Each row below holds a small network's activations on one input, seen along a few directions.
Each table varies a few parts of the input and shows all the possible inputs, shuffled.
A made-up example of a description, with smaller parts first: one of 4 places along a line, together with either a single point or one of 11 places around a ring or (one of 3 separate values, together with one of 5 places around a ring).
Shared parts are said once, and a part with two or three values counts as separate values.
(in the rows, 128 means zero)

A family of inputs:
r1: [155 167 133 127 111 124 126 158  92 139 119 134 106 130 135 114 120 130
 124 123]
r2: [120 108 110 160 118 158 116 120 144 132 135 116 160 143 150 140 161 136
 137 133]
r3: [ 28 147 159 148 144  39 121 154 151  99  81  67 150  42 155 178  45 160
 101  95]
r4: [139 119 124 103 164 112 146 117 147 109 130 170 110 154 102 119 123 116
 124 128]
r5: [143 133 142 136  85 134 111 140  98 147 120 126 119 111 136 122 127 111
 133 149]
r6: [136 116 103 118 167 135 141 114 141 117 136 129 123 153 117 118 146 152
 129 115]
r7: [144 154 146  95 134 119 145 123 111 133 127 153  98 131 109 103 114 113
 139 122]
r8: [148 161 120 137 118 145 129 161 109 135 141 114 136 138 140 133 136 142
 109 114]
r9: [136 127 130 145  94 156 114 142 114 143 142 106 149 117 141 141 143 123
 118 140]
r10: [127  86 131 113 138 122 129  98 154 120 133 161 122 137 102 128 125  98
 135 152]
r11: [132 141 100 150 141 146 132 139 138 123 133 124 147 162 149 131 156 154
 127 107]
r12: [124  84 112 129 142 146 125  94 148 126 138 120 135 134 117 127 148 134
 140 141]
r13: [132 120 154 104 108 128 129 105 119 141 129 143 109 112 110 112 119  95
 149 147]
What do these inputs look like to the network?
> either a single point or (one of 2 separate values, together with one of 6 places around a ring)
Which other rows does r2 become when the choice among 2 separate values takes its other values? List them by row number.
> r11

A family of inputs:
r14: [ 54 140 165 128 136  49 123 146 135 109  90  80 130  43 135 163  47 143
 104 111]
r15: [145  91 118 110 148 137 135  95 149 121 137 170 115 160 102 113 146 107
 142 147]
r16: [163 100 130  77 155 138 151  82 138 125 145 191  91 165  79  92 142  91
 151 147]
r17: [206 135 127  91 114 173 141 114  96 151 156 185  89 177  95  82 162  91
 147 150]
r18: [190 126 114 123 106 174 126 128 105 147 150 163 113 172 118 102 169 106
 137 150]
r19: [171 138 108 141 106 178 122 136 102 149 145 126 130 159 140 110 173 135
 137 133]
r20: [ 46 177 180 150 101  46 113 172 116 121  76  72 139  31 165 167  41 140
 108 104]
r21: [159 137 104 157 100 184 117 149 111 146 152 109 155 154 152 132 176 140
 121 130]
r22: [ 38 160 142 160 151  49 123 169 150  97  85  65 158  62 166 180  60 176
  93  83]
r23: [112 102 108 145 144 142 126 115 158 119 139 115 155 140 134 144 147 142
 126 125]
r24: [125 103 111 128 149 138 132 102 147 123 132 132 131 146 123 122 146 137
 142 128]
What do these inputs look like to the network?
> either one of 3 separate values or (one of 2 separate values, together with one of 4 places along a line)

A family of inputs:
r25: [171 127  89 141 132 183 132 129 129 136 158 135 140 187 134 117 184 143
 131 123]
r26: [ 37 168 154 166 122  55 114 166 133 112  76  58 154  49 178 170  62 169
 112  90]
r27: [161 104  94 148 120 193 123 117 132 139 157 130 153 174 137 123 194 134
 135 141]
r28: [134 107 153  92 121 114 133 101 128 130 127 159 100 116  97 111 112  88
 142 152]
r29: [191 154 117 127 102 182 128 141  90 154 153 149 117 169 129 102 169 117
 135 136]
r30: [ 25 165 157 172 116  56 107 181 128 114  85  19 169  19 179 192  49 182
  88  89]
r31: [175 106 104 145  98 192 114 117 115 153 154 140 137 167 131 114 184 116
 143 155]
r32: [122 110 123 100 172 108 146 100 157 110 130 154 112 145 100 119 117 125
 135 121]
r33: [183 148  98 133 126 173 133 146 106 138 149 141 124 179 134 108 176 141
 126 122]
r34: [183 125 119 132  83 187 117 130  99 158 154 141 128 157 130 109 177 106
 140 152]
r35: [ 22 166 162 170 126  33 111 185 145  99  76  56 166  33 176 197  36 163
  82  91]
r36: [128  88 139 106 136 120 129  89 144 125 128 157 108 126  98 117 120  98
 147 154]
r37: [113  87 129 108 159 119 137  89 160 112 130 149 125 132 104 126 129 116
 138 139]
r38: [142 136 151  86 141 107 145 112 120 126 124 168  89 128  94 104 103  99
 138 135]
r39: [134 130 132  92 166  98 149 117 134 112 120 161  97 138 100 110 109 123
 128 120]
What do these inputs look like to the network?
> either one of 3 separate values or (one of 2 separate values, together with one of 6 places around a ring)

A family of inputs:
r40: [171 105 125 101 125 160 135  94 122 140 145 172 103 163 100  94 159  97
 154 153]
r41: [107 162 132 156 113 112 119 164 117 128 112  97 145 106 160 147 112 150
 113 109]
r42: [ 44 136 174 106 163  22 137 128 155  94  81 113 113  51 117 154  30 130
 113 107]
r43: [156 133 122 126 120 145 129 137 120 133 140 147 125 151 124 123 143 117
 123 135]
r44: [116 127 121 136 135 131 127 131 131 126 130 103 140 120 135 136 130 147
 122 118]
r45: [ 92 136 138 154 111 109 114 143 129 127 110  96 147  94 154 150 108 139
 122 122]
r46: [119 130 139 132 110 127 120 132 117 136 125 107 131 103 134 134 119 128
 127 132]
r47: [185 130 118 104 127 163 139 115 111 141 148 173 101 175 106  92 161 107
 145 141]
r48: [142 108 128 124 119 142 125 116 132 132 138 146 127 138 118 125 140 107
 132 147]
r49: [169 103 107 105 149 163 141  94 135 131 150 168 110 179 101  97 168 117
 149 140]
r50: [133 155 133 134 112 130 124 153 105 137 127 108 129 115 140 131 122 138
 118 120]
r51: [140 105 110 128 143 146 132 115 145 122 143 142 135 155 119 128 151 127
 127 134]
r52: [ 90 134 120 157 136 114 122 142 143 117 115  92 156 112 155 153 120 159
 117 108]
What do these inputs look like to the network?
> either a single point or (one of 3 separate values, together with one of 4 places along a line)
Which other rows does r47 become when the place on the line of 4 takes its other values? List them by row number.
> r41, r43, r50
Which other rows does r46 become when the choice among 3 separate values takes its other values? List them by row number.
> r44, r50
